These are the activations of a small neural network, seen along a few directions. Each row is one input.
Each table varies a few parts of the input and shows all the possible inputs, shuffled.
A made-up example of a description, with smaller parts first: ring(5) and (point or ring(9) or (values(2) and line(6))).
Shared parts are said once, and a part with two or three values counts as separate values.
In the rows, 128 means zero.

Other details of the inputs vary at random and push rows far along three fixed directions, the same in every table; ignore that.

Table:
R1: [ 62 104 112 133  77 168 102 113 134 160 102]
R2: [142 202 167 138 120 113 111 147 129 195 143]
R3: [ 92  86 111 131  85 141 110  86 132 117 117]
R4: [155 128  86 124 126 135  88 153 150 154 152]
R5: [139  66  97 125 152 130 150 107 144  71 124]
R6: [149 125  91 124 129 132  89 158 159 159 151]
R7: [159 169  92 143 119 116  97 189 125 165 167]
R8: [117 130 106 144  75 126  80 160 141 172 150]
R9: [182 147 124 129 150  73 115 152 158  91 165]
R10: [164 128 163  94 175 129 183 124 136  79 126]
R11: [181 163 118 111 161 101 129 151 139 106 171]
R12: [146  60  94 119 143 118 123 102 148  55 115]
R13: [ 75 139 139 133 101 172 148 113 110 167 113]
R14: [169 163 197  91 179 109 174  97 105 100 110]
R15: [149 170 216 111 194 105 165 113  90  83 135]
R16: [ 99  82 109 111 125 138 135  97 136 102 119]
R17: [135 124  93 142  88 137  67 139 153 171 144]
R18: [207 191 189 116 177  88 155 127 117 111 130]
R19: [ 96  77 102 137 120 156 117 102 130 140  93]
R20: [116  75 123 107 126 142 120  94 141 115 100]
R21: [153 122  79 140 116 131 110 173 134 144 160]
R22: [119 122  74 155  99 135  87 173 133 167 145]
R23: [182 120 100 107 138 125 104 152 160  87 148]
R24: [ 62 175 155 151  97 138 139  94  84 180 105]
R25: [108  39  93 125 107 143 117 106 128  83  94]
R26: [110 205 152 140 126 128 152 136 104 184 157]
R27: [ 69 102 162 121 115 126 159  92  94 117  85]
R28: [123 182 157 136 101 135 120 133 122 160 131]
R29: [142  71 107 114 150 143 139 116 145  64 101]
R30: [ 83 171 166 142  96 124 131 106 113 173 125]
R31: [156 171 146 133 155 127 150 137 115 159 135]
R32: [191 147 102 127 164 104 137 156 143 102 171]
R33: [152 136  89 149 104 112  85 143 148 131 156]
R34: [161 174  93 149 125 136 107 186 144 166 166]
R35: [178 114 108 112 158 125 125 151 162 125 154]
R36: [ 99 146  88 151 102 138  89 171 149 173 144]
R37: [152 135  89 149 122 125  77 160 151 162 140]
R38: [ 38 158 165 150  95 142 129  98  95 209  88]
R39: [194 161 138 134 148 104 119 160 151 102 142]
R40: [ 73  79  76 153  94 157  96 129 148 180 123]
R41: [107 127  78 153 103 143  97 173 158 167 152]
R42: [160 213 177 150 132  92 136 164 105 161 144]
R43: [173  79 100  98 134 116 116 136 141  67 139]
R44: [162  86  86 122 157 113 124 128 152  69 137]
R45: [ 91 137 169 123 122 151 162  85  94 121  77]
R46: [130 186 165 134 148 103 168 162 105 157 148]
R47: [114 119 178 103 155 149 189  76 100 121  95]
R48: [ 75 114 153 116 113 141 153  66  99 116  96]
R49: [146 174 168 135 141  96 127 134 130 151 130]
R50: [ 79 102 153 108 114 152 164  88  87 121  94]
R51: [170 117 102 119 146 107 106 162 167  86 145]
R52: [153 169 149 141 161 124 151 143 122 161 133]
R53: [ 92  73 101 122  98 161 136 116 117 129 121]
R54: [187 158 120 143 143  88 109 155 151 108 160]
R55: [ 70 140 215 137 129 141 151  74  79 127 104]
R56: [156  91 102 109 153 121 142 128 156  85 153]
R57: [147  44  99  97 139 136 146 124 146  69 131]
R58: [137 143 111 146 106 115  90 162 159 139 145]
R59: [ 87  96 156 117 152 126 192  78 112  89 103]
R60: [144 228 185 124 136  97 143 168 100 178 152]
R61: [141  96 167  83 165 119 183 103 110  66 107]
R62: [105 196 175 152 150 136 137 151  93 177 164]
R63: [151  45  93 117 145 134 146 125 139  65 120]
R64: [180 141 115 116 161  86 128 180 141 101 163]
R65: [202 144 110 117 170 110 118 154 143 115 148]
R66: [110 134  81 142  92 127  75 150 153 165 158]
R67: [120 118 189 125 143 127 166  70 104 111  74]
R68: [110 194 156 151 120 133 129 144 112 173 116]
R69: [ 96 134 178 129 111 147 159  79  99 119  78]
R70: [ 76 112 114 144  65 161  90 120 144 167 114]
R71: [ 79  62  74 135  98 156 113  90 127 115 108]
R72: [130  77 100 125 148 141  94 135 138  88 153]
R73: [126 198 158 143 127 125 124 131 101 190 120]
R74: [ 86  47  84 122 121 133 125  96 144  83 112]
R75: [149 104 116 112 146 141 141 120 132  82 112]
R76: [183 101 125 115 134 106 127 131 131  71 129]
R77: [163 148 185  98 199  95 183 112 117  91 112]
R78: [147  95 119 124 153 144 154 127 142  86 115]
R79: [ 72 108 156 110 119 164 160  88 113 125  85]
R80: [129 161 181 114 166  88 174 104 110  93 119]
R81: [ 74 157 162 140  96 141 145 108  74 170  96]
R82: [128 122  91 143  72 131  74 156 138 159 153]
R83: [ 68  88  88 159  55 136  76 137 136 167 124]
R84: [ 72 115  94 137  80 175 101 125 129 168 118]
Description of these inputs: line(4) and (point or (values(4) and ring(5))).
- The inputs of R9 and R59 match in every part but the line(4) part. If R39 is changed in the same way as R9 into R59, which row does it become? => R78
- The inputs of R60 and R61 match in every part but the line(4) part. If R48 is changed in the same way as R60 into R61, which row does it become? => R11
- Change only the values(4) part in R77. List by row number the other rows that result. => R36, R64, R74
- A walk changes only the ring(5) part. It starts at R1 and steps to R23. List the rest of the walk in order. => R45, R68, R51
- Change only the ring(5) part in R69. List by row number the other rows that result. => R28, R39, R58, R70
- Change only the line(4) part in R32. List by row number the other rows that result. => R24, R33, R71
- Change only the line(4) part in R44. List by row number the other rows that result. => R5, R12, R54

Table:
R85: [109 112 118 135 124 130 108 115 133 141 123]
R86: [183 147 121 130 144 112 116 158 151 115 147]
R87: [180 148 126 115 141 117 110 165 145 115 154]
R88: [121 131 138 123 132 119 132 121 135 137 121]
R89: [121 136 136 127 131 124 133 119 139 134 122]
R90: [154 162 131 144 129 121 109 161 135 151 142]
R91: [132 128 142 134 126 129 130 129 123 134 116]
R92: [117 128 139 124 124 122 139 129 124 131 136]
R93: [121 133 127 131 125 115 137 127 113 128 124]
R94: [119 139 128 135 127 124 134 125 117 121 125]
R95: [129 140 136 121 122 137 127 119 121 128 126]
R96: [115 130 143 129 129 130 132 130 124 126 136]
R97: [132 137 135 138 128 131 129 117 124 130 119]
R98: [119 134 132 130 126 125 138 119 123 127 139]
R99: [171 142  81 130 161 122 102 175 168 148 168]
R100: [118 137 132 131 123 125 137 132 122 121 123]
R101: [101  38  69 121 123 160 135 114 136  92 104]
R102: [117 135 134 131 129 129 133 119 122 124 139]
R103: [130 132 139 120 124 133 125 123 115 132 125]
R104: [120 135 138 131 140 125 121 115 129 132 124]
R105: [116 127 143 127 128 126 134 131 122 129 136]
R106: [120 131 131 134 129 119 132 129 111 125 125]
R107: [124 139 135 124 111 137 116 140 123 149 129]
R108: [118 128 138 130 132 124 131 123 116 129 138]
R109: [132 133 138 139 131 131 125 120 120 131 118]
R110: [131 134 135 117 120 129 130 121 117 134 124]
R111: [122 137 132 130 134 122 130 111 133 135 124]
R112: [118 132 137 127 123 127 141 126 128 128 136]
R113: [135  86 123 111 146 128 132 105 152  81 114]
R114: [119 130 136 131 125 121 134 137 116 126 122]
R115: [131 125 127 118 118 136 131 113 124 122 122]
R116: [129 136 139 122 125 137 123 122 117 128 125]
R117: [127 138 140 117 118 139 130 127 127 127 123]
R118: [ 94 102  54 166  81 175  79 153 143 202 131]
R119: [117 131 138 132 132 128 129 122 118 125 138]
R120: [158  63  79 109 159 138 133 140 159  78 152]
R121: [120 139 134 131 138 126 125 112 133 131 125]
R122: [136  97 131 115 149 125 128 113 145  93 117]
R123: [116 134 139 128 126 130 136 127 128 124 137]
R124: [115 109  73 131 100 170  98 152 139 170 139]
R125: [120 131 132 128 121 117 140 135 119 128 122]
R126: [122 133 134 127 136 117 128 114 129 138 123]
R127: [133 134 136 134 121 129 137 124 129 133 116]
R128: [119 135 132 135 130 123 130 128 113 122 124]
R129: [117 133 136 132 126 125 133 136 119 122 122]
R130: [186 142 120 127 142 104 119 161 147 121 146]
R131: [119 129 134 127 127 120 136 121 118 131 138]
R132: [133 130 138 137 130 127 127 121 118 135 118]
R133: [138 101 115 120 136 118 143 114 128  84 120]
R134: [134 135 132 137 125 128 134 116 124 133 119]
R135: [134 130 134 134 126 123 132 119 120 137 118]
R136: [130 137 138 117 115 135 135 126 127 130 123]
R137: [130 132 140 113 116 131 133 129 123 134 122]
R138: [120 130 142 126 136 123 126 123 132 136 121]
R139: [120 136 130 131 120 122 142 132 123 124 122]
- The inputs of R115 and R111 match in every part but one. If R103 is changed in the same way as R115 into R111, which row does it become? => R85
- The inputs of R118 and R101 match in every part but one. If R132 is changed in the same way as R118 into R101, which row does it become? => R106
- What do these inputs look like to the network? => values(5) and (point or (values(2) and ring(5)))
- Change only the values(2) part in R106. List by row number the other rows that result. => R114
- Change only the values(5) part in R130. List by row number the other rows that result. => R88, R92, R125, R137
- Which other rows agree with R96 in the values(5) part? List them by row number. => R92, R98, R102, R105, R108, R112, R119, R120, R123, R131
- A walk changes only the ring(5) part. It starts at R94 and steps to R128. List the rest of the walk in order. => R106, R93, R133
- Change only the values(2) part in R103. List by row number the other rows that result. => R107
- Change only the ring(5) part in R138. List by row number the other rows that result. => R88, R89, R113, R122

Table:
R140: [151 157 144 118 136 110 131 147 129 120 144]
R141: [163 157 143 126 140 114 129 146 124 126 136]
R142: [116 168 149 136 113 123 132 140 114 155 133]
R143: [114 111 100 140 112 132  98 133 145 136 138]
R144: [134  99 100 126 112 142 103 123 147 124 127]
R145: [244 145 163  89 203  82 161 147 140  40 147]
R146: [121 109 100 139 113 133  98 133 147 144 129]
R147: [133 119 109 132 122 129 104 134 149 138 137]
R148: [151 150 140 120 132 123 121 143 129 129 139]
R149: [ 54 146 155 148  85 147 143 103  89 174  93]
R150: [107 116 148 115 158 146 177 105 113 126 108]
R151: [124  97 104 124 118 126 107 127 140 110 140]
R152: [152 149 126 121 152 136 147 158 122 136 146]
R153: [103 107 159 120 137 134 158  83 112 114  88]
R154: [ 89 130 149 137 116 129 146 102  99 134 107]
R155: [110 166 134 133 129 137 153 154 109 165 140]
R156: [128 120 106 140 123 123 105 137 143 130 139]
R157: [120  93  87 127 142 143 131 137 142 120 140]
R158: [166 183 144 135 138 110 124 161 121 145 144]
R159: [120 125 165 117 130 136 154 101 108 115 103]
R160: [135  98  98 130 114 139 104 125 145 125 123]
R161: [153 157 143 122 134 110 134 146 129 120 144]
R162: [127  95 101 130 119 134 104 125 151 126 128]
R163: [123 128 103 147 117 124 102 141 139 141 137]
R164: [108 153 168 126 131 120 153 110 103 130 123]
R165: [128 121 104 140 123 122 105 137 142 130 138]
R166: [125  98 103 130 123 129 108 124 148 112 135]
R167: [128  95  84 125 130 156 126 137 142 133 133]
R168: [137  97 107 123 114 139 107 129 142 114 129]
R169: [135  98  96 131 114 138 104 125 144 125 121]
R170: [117 169 147 139 113 120 133 141 111 157 130]
R171: [154 181 143 136 141  99 127 157 122 141 158]
R172: [134  98  99 127 113 141 103 124 146 124 125]
R173: [143  46 170  74 181 126 188  51 128  18  76]
R174: [116 168 149 138 113 121 132 141 112 157 131]
R175: [ 79 125 139 128 132 148 167 112  97 142 118]
R176: [100 141 158 133 121 140 149  97 102 146  93]
R177: [155 181 142 136 141  97 127 157 121 140 156]
R178: [132  99 100 122 114 142 101 124 147 124 127]
R179: [ 76 135 160 130 119 139 143  94 108 143 106]
R180: [149 150 133 135 141 113 124 139 134 137 131]
R181: [126  96 103 129 117 125 110 128 139 110 138]
- What do these inputs look like to the network? => ring(6) and (point or line(6))
- The inputs of R150 and R175 match in every part but the ring(6) part. If R180 is changed in the same way as R150 into R175, which row does it become? => R154
- The inputs of R166 and R168 match in every part but the ring(6) part. If R143 is changed in the same way as R166 into R168, which row does it become? => R159
- Change only the line(6) part in R164. List by row number the other rows that result. => R151, R154, R171, R177, R181
- Change only the ring(6) part in R141. List by row number the other rows that result. => R153, R165, R169, R170, R177
- Which other rows agree with R169 in the ring(6) part? List them by row number. => R144, R160, R167, R172, R176, R178
- Which other rows agree with R142 in the ring(6) part? List them by row number. => R140, R149, R155, R161, R170, R174

Table:
R182: [117 101  89 139  68 158  73 120 134 158 124]
R183: [185 246 174 145 159  88 111 161 147 188 144]
R184: [163 105 128 112 116  93 127 115 137  66 136]
R185: [113 101  90 143  69 156  86 125 149 178 112]
R186: [ 68 169 194 122 168 150 215  83  84 181  84]
R187: [ 99 104  62 192  79 138  95 150 107 169 104]
R188: [141 107 125 122 151 131 138 154 139  97 153]
R189: [147 120 104 117 171 136 142 126 130 120 149]
R190: [164 125 124 104 137 136 138 149 140 120 120]
R191: [150  98 119 100 128 107 140 138 135  59 134]
R192: [ 74 180 230 132 105 126 168  85  67 168  93]
R193: [165 134 135 126 143 115  95 107 146 105 126]
R194: [ 27  58 152 113 137 146 208  35  88  88  73]
R195: [ 95 120  85 137  69 172  82 146 122 177 130]
R196: [171 249 157 139 158 126 141 188 110 183 179]
R197: [150 103 136 102 136 121 132 143 126  87 133]
R198: [136 109 115 120 175 114 142 140 136 112 157]
R199: [151 116 133 123 140  81 109 105 153  63 127]
R200: [134 115 112 125 137 119 147 148 139  87 154]
R201: [155  99 144 121 151  96  99 112 155  74 125]
R202: [ 83 130  77 156  89 180 101 162 145 209 131]
- What do these inputs look like to the network? => point or (line(4) and line(5))
